These are the activations of a small neural network, seen along a few directions. Each row is one input.
Each table varies a few parts of the input and shows all the possible inputs, shuffled.
A made-up example of a description, with smaller parts first: one of 3 separate values, together with either a single point or one of 11 places around a ring or (one of 4 places along a line, together with one of 8 places around a ring).
Shared parts are said once, and a part with two or three values counts as separate values.

Other details of the inputs shift rows strongly along three fixed directions, in all tables alike. That doesn't count.

Rows:
x1: | -60 | -29 | -26 |  -4 | -26 | -12 |  65 |  -8 |  45 |  15 |   7 |  -9 |   7 |  20 |
x2: | -66 |  14 |  -3 | -18 | -18 | -16 |  63 | -37 |  55 |  23 |  -9 |   5 |   7 |  16 |
x3: | -44 |  44 |  -7 |  -3 |  21 | -42 | -35 |  32 | -52 | -24 |  -4 | -16 | -43 |  43 |
x4: |  42 | -28 |   4 | -13 |  -3 |  12 |   9 | -25 |  27 |  18 |  -4 |  45 |  46 | -29 |
x5: |  59 |  -5 |  24 |  36 |   6 |  23 | -30 |   3 | -21 | -11 |  -1 |  16 |   9 | -15 |
x6: |  59 |  -9 |  27 |  16 |  15 |  31 | -28 |  12 | -47 |  -8 | -14 |   4 |  16 | -18 |
x7: |  26 |  -2 | -62 | -45 |  38 |  17 | -10 |  -9 |  26 |   3 |  39 |   2 | -23 |   4 |
x8: |  -7 |  -4 |  35 |  32 | -35 | -22 |  -6 |   5 | -18 | -15 | -32 |  15 |  38 |   4 |
x9: |  27 |  64 |   3 |  -8 |  48 |  28 | -44 |   1 | -48 | -17 |   7 | -24 | -43 |   9 |
x10: |  45 | -35 |  -2 |   2 |  -9 |  38 |   9 | -30 |  29 |  11 |  15 |  23 |  37 | -24 |
x11: |   7 |  20 |   7 | -22 |  25 |   2 | -71 |  29 | -46 | -17 |   5 |  -6 | -39 |  -3 |
x12: |  32 |  -4 |  48 |  24 | -22 |  10 | -57 |  12 | -34 | -17 | -13 |  11 |  27 | -36 |
x13: |  37 | -37 |  -5 | -44 |  10 |  21 | -11 | -20 |  37 |  22 |  15 |  23 |  14 | -45 |
x14: |  25 |   2 | -65 | -45 |  43 |  18 |  -9 | -11 |  24 |   9 |  45 |   4 | -26 |  -1 |
x15: | -54 | -28 | -22 |   5 | -17 | -28 |  73 |   3 |  52 |  23 |   0 |  -7 |  -6 |  20 |
x16: |  21 |  -5 | -25 | -12 |  30 |   6 |   2 |   6 |  12 |   9 |  17 |   6 | -26 |   9 |
x17: | -36 | -12 |  48 |   9 | -57 |  10 |  39 | -38 |  51 |  15 | -20 |   7 |  41 | -32 |
x18: |  -9 |  -9 |  52 |  89 | -61 | -18 |  15 |  10 | -16 | -15 | -32 |  -2 |  40 |  -4 |
x19: | -42 |   4 | -47 | -61 |  21 | -36 |  -3 |  13 |  26 |   4 |  20 | -20 | -40 |   7 |
x20: | -50 |   7 |  18 |  40 | -34 | -42 |  29 |  19 | -34 | -10 | -27 | -42 |   5 |  19 |
x21: |  25 | -44 |  14 | -27 |  -2 |  26 |  -7 | -10 |  28 |  19 |  -1 |  28 |  24 | -42 |
x22: | -57 | -23 | -12 |  12 | -46 | -49 |  80 |  -2 |  30 |  14 | -22 | -32 |  25 |   9 |
x23: |  22 |  -3 |  56 |  35 | -13 |  11 | -34 |  14 | -47 | -18 | -31 |  29 |  31 |  -1 |
x24: | -33 |  48 | -22 |   8 |  22 | -41 | -22 |  40 | -64 | -22 |   0 | -49 | -49 |  30 |
x25: |  65 |  -2 |  12 |  31 |  10 |  20 | -38 |   9 | -18 | -16 |  -2 |  16 |   9 | -12 |
x26: | -54 |  75 |  21 |  48 |  -4 | -16 | -14 |  21 | -38 | -30 |  -7 | -37 | -51 |  45 |
x27: |  15 |  34 | -37 | -43 |  44 |  44 |  -6 | -30 |  27 |   3 |  42 |   1 | -34 |   7 |
x28: | -46 |   9 | -60 | -35 |  25 | -13 |  18 |   6 |  16 |   7 |  31 | -23 | -46 |  38 |
x29: |  62 | -34 | -22 | -38 |  28 |  33 |  17 | -19 |  21 |  30 |   8 |  13 |  15 | -25 |
x30: | -12 |  -9 |  47 |  32 | -38 | -14 |   4 |   5 | -21 |  -6 | -34 |  19 |  37 |   7 |
Each input here is: one of 5 separate values, together with either a single point or one of 5 places along a line.
- The inputs of x11 and x28 match in every part but the choice among 5 separate values. If x12 is changed in the same way as x11 into x28, which row does it become? => x14
- Which other rows agree with x6 in the choice among 5 separate values? List them by row number. => x9, x20, x22, x24, x29
- Which other rows does x9 become when the choice among 5 separate values takes its other values? List them by row number. => x2, x17, x26, x27
- Which other rows does x13 become when the choice among 5 separate values takes its other values? List them by row number. => x3, x5, x10, x20

Rows:
x31: | -54 |  -8 | -61 | -27 |  26 | -21 |  49 |  10 |  17 |  21 |  35 | -37 | -52 |  32 |
x32: |  25 |   9 | -13 | -22 |  47 |  22 | -22 |  16 |   5 |   0 |   7 |  13 | -40 |  17 |
x33: |  47 |  20 |  64 |  37 | -14 |  61 |  -1 | -35 |  -7 |   0 |  -9 |   4 |  33 | -37 |
x34: | -61 |  87 | -28 | -33 |  43 | -21 |  12 |   6 |  -9 |  -6 |   7 | -49 | -81 |  55 |
x35: |  66 |  -7 |  19 |  14 |  27 |  36 | -30 |  -1 | -14 |  -5 |  -4 |  49 |  22 |  -1 |
x36: |   1 |   7 | -33 | -43 |  12 |   1 | -38 |   9 | -11 | -18 |  20 | -13 | -17 | -10 |
x37: |  43 | -29 | -30 | -20 |  16 | -18 |  27 |  -3 |  16 |  19 |  -2 |  23 |  33 | -13 |
x38: | -25 | -29 |   5 | -40 | -14 | -22 |  25 |   4 |  18 |  19 | -20 |  -8 |  18 |  -9 |
x39: |  -4 |  30 |  40 |  58 |   1 |  17 | -52 |  43 | -64 | -36 | -12 | -10 | -31 |  10 |
x40: |  22 |  26 | -69 | -24 |  54 |  13 | -40 |  12 | -20 | -18 |  58 | -22 | -67 |  30 |
x41: | -52 |  15 |  41 |  31 | -32 | -16 | -40 |  27 | -31 | -13 | -14 |  -6 | -11 |  -3 |
x42: |  31 | -64 | -35 | -35 |  -3 |  -6 |  70 | -22 |  72 |  45 | -11 |  16 |  37 | -35 |
x43: |  15 | -55 | -34 | -14 |  -6 |  -6 |  84 | -40 |  64 |  43 |   4 |  32 |  40 |   2 |
x44: |  73 | -48 |   0 | -54 |  22 |  51 | -29 | -18 |   7 |  24 |  11 |  27 |  20 | -68 |
x45: | -26 |   8 | -53 | -76 |  43 | -29 |  -2 |  -8 |  32 |  21 |  25 |  30 | -34 |  18 |
x46: | -46 | -53 |  26 |   9 | -66 | -41 |  67 | -20 |  27 |  21 | -47 |  16 |  82 | -16 |
x47: | -78 |  -4 | -10 | -37 |  -8 | -50 |  28 |   0 |  39 |  16 |  -3 |  -3 | -33 |  16 |
x48: | -68 |  41 |  83 |  94 | -80 | -24 |  53 | -22 | -28 | -16 | -59 | -11 |  62 |  30 |
x49: | -71 |  56 |  -5 |  19 | -27 | -11 |  35 | -27 |  18 | -13 |   8 | -45 | -19 |  30 |
x50: |  77 |  -5 |  -2 |  24 |   4 |  18 | -58 |   9 | -27 | -27 |   9 |   1 |  16 | -30 |
x51: |  13 | -32 |  35 |  50 | -37 |   3 |  30 |   0 |  -7 |   6 | -26 |   3 |  32 |   5 |
x52: | -24 |  17 |  21 |  53 | -14 | -38 | -28 |  53 | -70 | -26 | -21 | -48 | -18 |   4 |
x53: |  17 |  26 |  20 |  46 |   0 |  30 | -62 |  24 | -36 | -43 |  16 |  -3 | -14 |  16 |
x54: |  78 |  -6 |  20 | -10 |   8 |  51 | -80 | -17 |   8 | -13 |  29 |  41 |  23 | -44 |
- The inputs of x51 and x43 match in every part but one. If x34 is changed in the same way as x51 into x43, which row does it become? => x48
- What do these inputs look like to the network? => one of 4 places along a line, together with either a single point or one of 5 places around a ring
- A walk changes only the place on the line of 4. It starts at x36 and steps to x44. List the rest of the walk in order. => x38, x46
- Which other rows does x52 become when the place on the line of 4 takes its other values? List them by row number. => x37, x42, x50

Rows:
x55: | -42 | -11 |  31 |  49 | -56 | -26 |  54 | -10 |  14 |   2 | -29 |  -3 |  42 |  10 |
x56: | -35 |  -5 | -15 |   1 | -15 | -15 |  50 | -13 |  34 |  13 |  -1 |  -5 |   6 |  17 |
x57: |  42 |   1 | -68 | -59 |  68 |  26 |  12 | -17 |  35 |  25 |  40 |   5 | -36 |   2 |
x58: |  53 |  -6 |  16 |   1 |  20 |   6 | -74 |  31 | -58 | -21 |  -5 |  12 |   1 | -17 |
x59: |  11 |  27 | -17 | -37 |  36 |  22 | -14 | -18 |   8 |   3 |  19 |   3 | -26 |   0 |
x60: | -72 | -11 |  -3 |  24 | -55 | -24 |  77 | -20 |  58 |  13 |  -5 | -18 |  17 |  14 |
x61: |  56 | -46 |  78 |  61 | -57 |  23 | -40 |   6 | -30 | -16 | -34 |  26 |  75 | -50 |
x62: | -39 |   3 |  -1 |   5 |  -3 | -60 | -21 |  48 | -51 | -16 | -20 | -20 | -19 |  24 |
x63: |   15 |   55 |   60 |   91 |  -16 |   11 |  -68 |   37 | -103 |  -55 |  -21 |  -29 |  -11 |   21 |
x64: | -23 |  60 | -23 | -18 |  48 |  -5 | -39 |  19 | -37 | -21 |  19 | -20 | -69 |  37 |
x65: |  -8 |  36 | -49 | -21 |  43 |   5 |  -4 |   7 |  -1 |  -5 |  35 | -30 | -61 |  25 |
x66: | -43 |  -5 |  12 |  15 | -20 | -57 | -11 |  45 | -44 | -15 | -30 | -17 |  -4 |  19 |
x67: | -12 | -13 | -49 | -38 |  12 |   7 |  53 | -31 |  70 |  28 |  27 |   4 |  -9 |   2 |
x68: |  54 | -10 |  84 |  69 | -46 |  53 | -22 | -22 | -16 | -13 | -26 |  31 |  63 | -36 |
x69: | -40 |   0 |  -5 |  -3 | -18 |   3 |  42 | -20 |  48 |  13 |   8 |  -7 |  -4 |   6 |
x70: | -71 | -12 |   7 |  13 | -42 | -31 |  82 | -17 |  47 |  21 | -20 |  -5 |  22 |  17 |
x71: |  15 |  23 |  12 | -10 |  14 |  15 |  -9 | -12 |  -7 |   0 |  -4 |   9 |  -1 |  -3 |
x72: |  11 |  53 |  65 |  65 |  -6 |  11 | -70 |  29 | -90 | -45 | -26 |  -6 |  -8 |  19 |
x73: |  54 |  41 | -74 | -72 |  98 |  33 | -51 |  -3 |  -4 |   0 |  55 |   7 | -72 |  13 |
x74: |  36 |  13 | -32 | -18 |  44 |  14 |  -1 |  -3 |  -5 |   5 |  16 |  -1 | -23 |   9 |
x75: |  11 | -15 |   1 | -24 |  -9 |  31 |  37 | -48 |  61 |  28 |  10 |  20 |  27 | -27 |
x76: |  -1 |  45 | -17 | -30 |  36 |  21 | -34 |  -9 |  -4 |  -9 |  26 | -11 | -45 |   7 |
x77: | -50 |  38 | -23 |  17 |  10 | -27 |  12 |  20 | -24 | -16 |   6 | -40 | -44 |  42 |
x78: |  19 | -23 | -33 | -47 |  34 | -13 | -22 |  20 |  -5 |   8 |   9 |   7 | -16 |  -6 |
x79: | -58 |   5 |  19 |  30 | -33 | -46 | -21 |  42 | -41 | -26 | -17 | -32 | -11 |  15 |
x80: | -94 | -38 |   2 |  16 | -65 | -66 |  62 |  17 |  26 |   9 | -24 | -25 |  22 |  11 |
x81: |  60 | -72 |  -5 | -32 |  -3 |  16 |  12 | -15 |  37 |  31 |  -3 |  43 |  53 | -48 |
x82: | -40 | -38 | -20 | -16 | -21 | -37 |  32 |  10 |  28 |  15 |  -2 |  -6 |  10 |  -5 |
x83: |  68 | -72 |  -7 | -33 |  -1 |  23 |   9 | -22 |  44 |  34 |   4 |  45 |  52 | -53 |
x84: | 124 | -24 |  54 |   4 |   4 |  87 | -33 | -50 |  11 |  10 |  -6 |  61 |  69 | -65 |
- What do these inputs look like to the network? => one of 5 places along a line, together with either one of 2 separate values or one of 4 places along a line
- The inputs of x71 and x75 match in every part but the place on the line of 5. If x62 is changed in the same way as x71 into x75, which row does it become? => x82
- A walk changes only the place on the line of 5. It starts at x69 and steps to x68. List the rest of the walk in order. => x64, x72, x70
- Which other rows does x81 become when the choice among 2 separate values takes its other values? List them by row number. => x78
- Which other rows does x58 become when the choice among 2 separate values takes its other values? List them by row number. => x83
